These are the activations of a small neural network, seen along a few directions. Each row is one input.
In each table, some parts of the input vary, and every possible input appears once, in random order.
Descriptions start from the smaller parts, as in this example, which fits no table here: one of 5 places around a ring, together with either a single point or (one of 2 separate values, together with one of 4 places along a line) or one of 11 places along a line.
Shared parts are said once, and a part with two or three values counts as separate values.
In the rows, zero is written as 128.

Rows:
R1: 118,110,151,130,135,164,99,128,117,117,116,86,91
R2: 140,90,119,139,124,114,117,107,106,133,112,156,164
R3: 117,109,111,130,110,132,115,122,95,130,117,152,170
R4: 123,191,91,134,184,96,112,100,165,105,153,146,134
R5: 148,113,104,143,120,127,146,97,142,98,132,127,132
R6: 145,140,94,130,106,137,140,116,132,101,128,120,136
R7: 122,148,102,137,90,151,160,147,139,108,133,130,129
R8: 123,136,173,106,117,156,134,154,123,144,118,90,97
R9: 136,95,168,106,154,132,147,136,133,141,131,98,86
R10: 117,131,152,123,125,163,125,160,122,137,103,92,83
R11: 132,89,154,133,158,155,112,111,121,122,115,91,92
R12: 109,164,110,142,187,83,78,116,135,135,142,173,169
R13: 146,111,122,128,112,108,176,120,154,114,156,135,121
R14: 103,168,143,126,218,116,77,115,149,135,135,101,100
R15: 136,89,136,122,113,94,144,129,121,150,137,165,152
R16: 131,135,134,114,85,117,137,149,104,162,120,156,164
R17: 143,159,122,121,84,134,166,142,139,125,140,124,137
R18: 117,126,118,140,82,125,120,155,105,148,115,165,148
What is each input in this table made of?
> one of 3 separate values, together with either a single point or one of 5 places around a ring
Changing only the choice among 3 separate values turns R4 into R14. The same change can be made to R13. Which row results?
> R9
Which other rows does R10 become when the choice among 3 separate values takes its other values? List them by row number.
> R7, R18
Which other rows does R11 become when the choice among 3 separate values takes its other values? List them by row number.
> R2, R5

Rows:
R19: 145,166,76,141,172,86,121,88,159,99,146,153,149
R20: 142,100,114,128,54,147,179,136,120,117,130,141,152
R21: 131,121,116,129,40,147,164,157,108,137,119,150,155
R22: 120,198,97,124,168,88,92,125,135,138,130,165,165
R23: 125,106,156,132,159,159,136,116,154,102,137,63,61
R24: 151,100,121,120,47,128,173,144,110,133,128,153,155
R25: 109,56,210,122,177,151,59,134,83,167,85,86,78
R26: 127,164,86,138,178,94,115,95,152,107,148,157,159
R27: 156,90,107,133,50,128,188,127,129,116,133,142,151
R28: 101,134,167,128,149,176,110,146,135,124,122,68,64
R29: 117,184,93,138,165,94,99,115,142,127,137,165,162
R30: 129,117,152,131,156,168,131,120,154,96,132,58,54
R31: 154,91,118,122,56,130,183,138,118,124,128,150,151
R32: 105,148,170,117,154,169,103,157,128,136,114,68,67
R33: 134,156,91,134,186,82,119,92,151,118,148,163,162
R34: 119,108,170,124,169,163,130,121,147,113,132,67,65
R35: 132,124,123,118,47,130,164,163,102,155,118,155,164
R36: 112,114,164,127,162,178,126,124,147,103,133,61,60
R37: 125,131,116,122,39,146,161,166,101,146,118,149,161
R38: 142,36,156,130,72,121,114,145,55,181,89,166,174
R39: 131,164,97,131,177,79,108,97,144,127,147,165,166
R40: 147,154,77,140,173,78,126,90,156,106,149,162,150
R41: 121,186,99,124,169,80,98,128,133,145,134,173,166
R42: 138,113,123,126,48,131,167,154,109,146,119,156,159
R43: 149,99,102,136,43,144,184,130,128,107,133,136,147
R44: 151,113,119,122,49,137,168,142,112,128,124,144,152
R45: 112,127,171,122,154,161,114,149,132,131,120,78,64
R46: 124,172,92,136,169,92,105,100,145,116,148,159,163
R47: 101,138,174,117,157,160,108,153,129,142,119,73,75
R48: 121,100,126,133,199,67,42,100,86,170,108,188,177
R49: 116,116,174,122,160,159,119,128,139,122,131,70,71
R50: 109,122,168,125,153,174,116,130,140,112,132,63,66
R51: 128,175,97,131,170,80,103,117,138,135,135,175,160
What is each input in this table made of?
> one of 3 separate values, together with either a single point or (one of 2 separate values, together with one of 5 places along a line)
Changing only the choice among 3 separate values turns R30 into R19. The same change can be made to R36. Which row results?
> R26
Which other rows agree with R35 in the choice among 3 separate values? List them by row number.
> R20, R21, R24, R27, R31, R37, R38, R42, R43, R44
Which other rows does R51 become when the choice among 3 separate values takes its other values? List them by row number.
> R42, R45

Rows:
R52: 136,124,123,123,86,132,151,142,115,137,120,143,150
R53: 134,133,113,131,97,129,145,135,130,122,130,136,133
R54: 125,144,113,135,160,112,97,107,129,124,128,140,146
R55: 138,116,114,134,104,124,133,126,119,126,123,143,142
R56: 123,159,117,128,159,116,112,122,136,128,129,134,135
R57: 134,133,126,123,124,124,145,129,137,125,135,127,125
R58: 121,127,127,129,150,112,120,124,132,134,135,141,133
R59: 124,139,124,128,145,124,135,127,140,125,134,128,125
R60: 131,113,126,125,91,119,136,140,107,146,122,156,158
R61: 136,118,122,130,125,120,130,113,130,121,135,133,137
R62: 105,102,203,121,168,196,105,143,134,120,116,28,23
What is each input in this table made of?
> either a single point or (one of 2 separate values, together with one of 5 places along a line)

Rows:
R63: 138,95,96,141,80,109,99,138,71,159,93,206,213
R64: 123,131,159,117,121,172,153,164,130,124,119,79,63
R65: 100,115,163,144,202,137,38,118,82,162,101,112,116
R66: 152,110,124,133,63,147,179,126,142,115,128,111,115
R67: 118,136,109,139,170,91,57,117,79,170,112,183,176
R68: 149,160,83,139,168,82,119,82,164,84,150,150,138
R69: 118,94,176,131,211,109,58,118,99,167,125,106,112
R70: 90,135,165,109,110,187,143,162,136,127,140,79,81
R71: 145,171,84,140,164,88,118,90,161,107,145,155,139
R72: 154,98,122,134,63,138,180,121,145,94,132,102,118
R73: 144,57,178,108,81,127,134,149,86,172,105,142,142
R74: 151,130,74,150,83,106,168,111,143,109,146,173,165
R75: 140,118,123,108,65,154,179,139,130,119,131,106,136
R76: 142,182,81,125,159,84,115,111,150,113,138,151,144
R77: 94,185,146,135,183,138,89,137,158,121,134,94,93
R78: 139,139,73,124,85,114,170,125,132,115,148,169,186
R79: 134,137,131,149,209,128,102,92,173,79,138,87,78
R80: 132,199,97,126,163,85,120,118,145,125,138,160,149
R81: 132,112,143,119,117,169,148,157,136,113,118,66,60
R82: 125,87,149,128,128,173,161,120,147,87,143,64,67
R83: 135,101,148,136,120,173,154,134,147,108,126,72,52
R84: 116,145,135,140,209,146,106,89,170,103,146,91,96
R85: 128,145,139,116,52,153,165,164,134,133,125,117,128
R86: 114,161,90,123,77,123,163,143,134,130,152,177,189
R87: 132,134,138,105,69,158,184,145,124,130,132,118,139
R88: 142,117,76,138,89,110,175,95,143,86,162,167,182
R89: 102,175,147,125,207,142,105,118,152,120,140,94,106
R90: 141,156,85,134,84,106,170,139,128,126,137,179,175
R91: 100,74,194,124,111,162,89,158,72,165,90,94,86
R92: 142,68,120,129,106,85,122,139,92,173,120,207,195
R93: 114,206,99,127,147,91,107,131,150,127,142,159,150
R94: 126,110,127,119,182,61,71,118,110,177,124,183,167
R95: 137,84,164,130,70,154,119,147,61,169,96,139,151
R96: 123,159,127,134,198,132,97,120,158,107,127,85,86
R97: 108,57,216,103,136,146,126,146,96,164,76,101,87
What is each input in this table made of?
> one of 5 places around a ring, together with either one of 2 separate values or one of 5 places along a line
Changing only the place on the ring of 5 turns R88 into R72. The same change can be made to R74. Which row results?
> R66
Which other rows agree with R76 in the place on the ring of 5? List them by row number.
> R67, R68, R71, R80, R93, R94
Which other rows does R69 become when the choice among 2 separate values takes its other values? List them by row number.
> R65
Which other rows does R81 become when the place on the line of 5 takes its other values? List them by row number.
> R64, R70, R82, R83

Rows:
R98: 127,96,153,124,94,169,154,145,127,119,123,91,91
R99: 151,101,108,130,67,121,165,126,116,125,130,157,169
R100: 143,141,101,121,43,127,165,156,108,142,121,164,169
R101: 132,171,87,132,119,92,140,123,140,131,143,177,180
R102: 124,120,157,121,85,173,159,159,129,126,121,86,91
R103: 115,160,149,120,146,159,123,145,148,114,130,77,72
R104: 125,126,150,117,75,175,157,168,122,129,113,89,90
R105: 152,131,80,138,131,83,145,97,144,111,144,176,173
R106: 130,183,81,126,115,92,142,131,139,133,142,179,178
R107: 141,137,87,137,132,88,140,102,140,119,146,175,178
R108: 137,83,152,129,93,170,157,136,123,116,116,88,90
R109: 130,117,149,127,167,150,136,107,160,97,147,73,68
R110: 120,126,149,131,157,156,118,123,146,107,133,81,74
R111: 113,186,111,131,178,115,114,117,160,117,148,121,125
R112: 136,157,85,134,124,93,134,116,133,125,138,180,178
R113: 93,121,162,127,223,99,32,113,99,173,104,142,140
R114: 126,115,152,133,161,155,125,114,147,105,134,77,74
R115: 146,119,107,126,57,127,160,140,107,133,123,162,169
R116: 114,142,156,123,163,157,124,128,150,109,141,77,73
R117: 112,199,107,124,176,115,115,125,159,117,148,122,122
R118: 116,149,153,127,148,159,122,137,149,114,130,76,74
R119: 133,146,105,137,189,108,120,91,162,98,149,120,118
R120: 113,48,210,117,135,149,74,166,59,194,76,110,99
R121: 145,81,148,126,93,166,166,129,132,108,122,86,85
R122: 117,172,111,133,183,116,109,110,153,111,143,124,124
R123: 117,163,108,135,187,112,109,105,157,109,150,124,124
R124: 139,144,80,138,123,89,130,111,133,122,138,182,179
R125: 129,105,155,123,88,174,154,151,120,121,116,90,91
R126: 125,148,110,139,187,112,112,97,154,107,144,122,124
R127: 141,134,109,125,53,126,166,148,116,138,128,159,170
R128: 158,98,104,128,69,116,175,120,125,117,134,156,164
R129: 111,108,136,129,162,72,51,121,74,188,99,197,194
R130: 127,62,157,124,94,101,82,152,47,199,85,178,178
R131: 145,110,105,128,61,121,160,135,113,129,130,163,170
R132: 95,86,207,120,201,142,46,137,90,178,93,97,83
Changing only one part turns R119 into R121. The same change can be made to R126. Which row results?
> R108
What is each input in this table made of?
> one of 5 places around a ring, together with either a single point or one of 6 places along a line
Which other rows agree with R107 in the place on the ring of 5? List them by row number.
> R101, R105, R106, R112, R124, R129
